Each row below is a small network's average activation on inputs in which a field has the value named, seen along a few directions.
Values that are neighbours, or in one group, have similar rows; names and order tell nothing.
In the rows, 500 means zero.
Random noise pushes rows far along 6 fixed directions. That doesn't count. These rows show it; they differ only by the noise:
229 324 512 292 319 330 519 712 536 433 514 457 378 498 504 281
506 459 451 348 480 427 483 578 549 475 369 462 400 624 475 476
329 627 362 212 523 375 488 598 350 549 480 845 274 498 443 678
567 653 418 301 630 449 386 484 349 550 443 765 452 528 435 670
800 640 487 576 545 753 267 371 636 397 244 216 584 355 522 667
482 654 434 146 482 629 460 609 430 518 325 589 292 534 488 759
339 458 431 308 453 326 492 621 465 489 487 629 363 531 465 451
350 767 670 391 571 550 508 393 320 520 548 694 657 315 459 581


Tedu, 20 values:
u10: 219 375 740 442 364 467 630 616 443 497 684 416 482 503 531 110
u8: 214 453 393 521 389 319 503 650 445 399 693 591 269 334 539 357
u13: 566 426 667 318 361 681 644 612 520 458 376 358 603 690 556 533
u17: 429 388 402 443 433 322 546 567 413 552 633 580 439 546 469 250
u20: 484 626 403 556 607 394 660 448 446 543 630 726 425 492 494 724
u16: 431 494 156 841 643 146 550 370 570 579 586 798 224 666 345 461
u11: 459 268 465 588 516 250 588 504 583 537 519 555 574 725 499 384
u7: 571 522 367 539 449 711 436 465 561 536 401 406 398 432 502 569
u14: 727 522 534 678 617 486 624 308 487 547 512 570 644 540 505 468
u6: 570 431 444 485 559 483 490 561 436 481 575 645 561 387 501 524
u12: 272 659 396 838 448 511 493 450 576 466 450 485 362 329 552 669
u2: 594 411 374 190 453 606 504 589 359 617 558 673 397 654 430 613
u3: 576 577 720 832 517 705 319 438 494 400 523 209 839 275 589 374
u1: 336 628 646 558 528 548 734 470 383 510 553 487 645 413 516 423
u15: 579 303 352 538 452 480 348 562 620 485 639 397 324 303 536 530
u9: 480 416 481 701 301 709 562 480 781 459 474 142 360 343 555 589
u19: 292 608 511 517 455 507 645 451 588 402 426 435 478 443 461 528
u18: 462 526 518 339 469 523 507 571 531 475 560 570 334 480 525 732
u4: 322 395 403 558 477 247 357 560 400 568 651 756 573 443 515 365
u5: 547 344 468 676 430 530 307 538 630 491 508 393 479 339 633 599
A value of Tedu combines one of 4 hidden first parts with one of 5 second parts; all combinations occur once.
Question: Changing only the second part turns u12 into u3. u11 has the same second part as u12; what does that change turn u11 into?
Answer: u13
Question: Changing only the second part turns u7 into u1. u9 has the same second part as u7; what does that change turn u9 into?
Answer: u20
Question: Changing only the second part turns u4 into u17. u5 has the same second part as u4; what does that change turn u5 into?
Answer: u15
Question: Changing only the second part turns u8 into u16. u6 has the same second part as u8; what does that change turn u6 into?
Answer: u2

Sor, 11 values:
h10: 400 646 583 340 580 518 585 515 325 521 497 656 555 577 407 481
h11: 240 549 774 397 416 408 906 477 468 544 520 522 633 672 501 390
h3: 425 252 424 466 474 252 543 617 534 520 643 568 428 573 465 336
h5: 417 444 443 562 433 514 738 568 659 478 456 387 293 613 528 555
h8: 350 512 433 551 557 358 610 409 524 482 557 662 423 533 498 590
h9: 42 680 320 600 433 225 838 507 513 495 457 730 173 497 488 656
h6: 473 482 375 411 506 305 658 509 522 568 476 629 400 653 390 349
h4: 675 337 635 391 473 742 343 597 536 515 573 253 642 462 586 396
h7: 614 503 449 842 388 571 561 426 723 487 411 270 444 540 558 458
h2: 547 523 456 488 565 496 457 457 551 494 302 413 338 701 470 556
h1: 277 438 332 556 363 416 505 650 637 441 413 480 269 373 534 609
Sor is arranged as a line.
Question: Which values are neighbours of h9? Give them in the order they are listed.
Answer: h2, h1
Question: Which values are neighbours of h6? Give them in the order they are listed.
Answer: h10
Question: Which values are neighbours of h7? Give them in the order they are listed.
Answer: h5
